Each row below holds a small network's activations on one input, seen along a few directions.
Each table varies a few parts of the input and shows all the possible inputs, shuffled.
A made-up example of a description, with smaller parts first: one of 3 separate values, together with either a single point or one of 9 places along a line or (one of 4 places along a line, together with one of 5 places around a ring).
Shared parts are said once, and a part with two or three values counts as separate values.
(in the rows, 128 means zero)

Other details of the inputs shift rows strongly along two fixed directions, in all tables alike. That doesn't count.

Rows:
R1: [134 128  91  81  70 161 115 116 177 151 125 115 117  97  95]
R2: [140 109 108 170 178  82 115 138 131 109  39  83 131 135 149]
R3: [118 139  92 114 100 159 129 103 147 126 108  97 113  94 115]
R4: [100 159 193 172 162 132 114 125  96 126 140 163 144 147 137]
R5: [137  95  84  88  86 142 143 130 165 146 143 101 105  97 110]
R6: [135  96  90 168 162  81 145 130 125 105  65  94 104 142 152]
R7: [126 115  79 106  98 131 147 107 147 123 122 107 106 125 123]
R8: [107 136 200 136 150 113 128 145  91 124 181 166 159 164 151]
R9: [130 114 146 115 112 125 133 138 132 145 166 140 125 127 123]
R10: [128 131  89 107  87 173 120 107 154 135 143 114 126 112 117]
R11: [156 112 114 155 167  97 126 138 122 105  55  86 150 134 140]
R12: [121 102  83  82  93 152 143 129 157 139 143  97 111 104 133]
R13: [123 116  87 107 101 154 143 119 155 147 128 118  66 105 111]
R14: [137 125  80 103  85 184 122 112 164 139 143 106 117 102 120]
R15: [120 138 132 113 108 134 146 113 117 125 142 142 107 130 106]
R16: [120 135 129 155 135 136 107 122 132 126 126 133 129 139 138]
R17: [129 163 163 133 152 122 122 153 101 132 166 178 151 140 133]
R18: [114 141 185 136 134 133 128 122 104 132 193 183 134 164 140]
R19: [135 142  80  86 102 159 131 140 152 147 153 132 117  94 114]
R20: [140  84 104 168 171  54 139 142 129 109  54  84 111 129 140]
R21: [160 114 139 170 167  85 122 151 114 115  55 109 150 134 138]
R22: [142 121 119 181 181 102 141 127 100  94  45  81 143 118 145]
R23: [140 133 141 132 136 135 113 136 130 133 123 122 144 134 136]
R24: [129 144  53  76  88 147 132 126 167 142 130 115 105  86 108]
R25: [137 134 108 167 189  69 127 154 113 107  68 121 126 130 143]
R26: [132 148 198 136 132 135 109 143 110 135 159 173 170 149 114]
R27: [117 147 200 153 145 120  98 143 116 139 148 177 153 155 121]
R28: [133 127  89  87  88 165 117 117 165 147 127 102 126 108 112]
R29: [118 126 178 131 132  99 131 134 102 125 165 155 155 152 118]
R30: [122 153 210 130 128 142  97 137 119 150 179 193 157 147 121]
R31: [112 163 176 145 125 136 109 113 108 112 164 165 164 159 125]
R32: [112 108  81  73  82 152 141 121 158 143 150 101 112 104 126]
R33: [134 137 127 134 114 160 115 122 133 133 148 131 134 128 135]
R34: [110 161 201 158 155 144 115 119  95 131 156 169 148 141 138]
R35: [130 133  96  94  93 151 115 113 165 136 118 105 126 114 113]
R36: [ 93 147 197 126 138 103 129 129  95 114 178 167 165 167 138]
R37: [131 149 117 111 134 133 121 141 135 141 149 154 120 113 130]
R38: [110 127 187 144 164  95 127 140  98 117 149 153 148 159 160]
R39: [152  95  99 171 173  75 158 133 102  88  57  89 130 145 151]
R40: [108 169 206 144 135 167 116 124  95 139 187 178 154 140 129]
R41: [117 168 157 120 137 124 122 143 101 129 172 178 158 140 119]
R42: [137 108  84 108  96 153 146 122 149 139 143 114  98 118 132]
R43: [139 115  83  90  84 174 151 120 152 152 145 114  72  95 109]
R44: [126 104  82  82  77 129 139 116 168 141 137 102 104 101 105]
R45: [146  97  88 160 160  75 156 123 108  91  58  84 127 141 144]
R46: [152  84 117 167 178  50 140 141 117 104  55  91 122 131 148]
R47: [123 151 179 153 141 141 104 120 110 127 164 169 151 154 143]
R48: [ 92 127 145 103 112 143 123 132 142 147 182 147 116 135 137]
R49: [150 108 123 166 172  85 158 135  90  95  65 104 118 137 131]
R50: [117 139  98 103  90 183 129 106 148 140 136 108 114  91 110]
R51: [157  97 108 179 190  64 154 132  97  92  31  91 100 131 147]
R52: [142 119  94  96  88 151 118 126 163 146 113 110 126 101 101]
R53: [120 138 153 120 119 137 145 120 100 128 158 156 121 140 108]
R54: [124 142 152 106 114 162 102 124 148 151 164 148 133 130 129]
Description of these inputs: one of 6 places along a line, together with either a single point or (one of 2 separate values, together with one of 4 places along a line).
Changing only the place on the line of 6 turns R21 into R26. The same change can be made to R33. Which row results?
> R14
Changing only the place on the line of 6 turns R10 into R31. The same change can be made to R28. Which row results?
> R35
Which other rows does R41 become when the place on the line of 6 takes its other values? List them by row number.
> R17, R19, R24, R25, R37
Which other rows does R10 become when the choice among 2 separate values takes its other values? List them by row number.
> R45
Which other rows does R35 become when the choice among 2 separate values takes its other values? List them by row number.
> R36
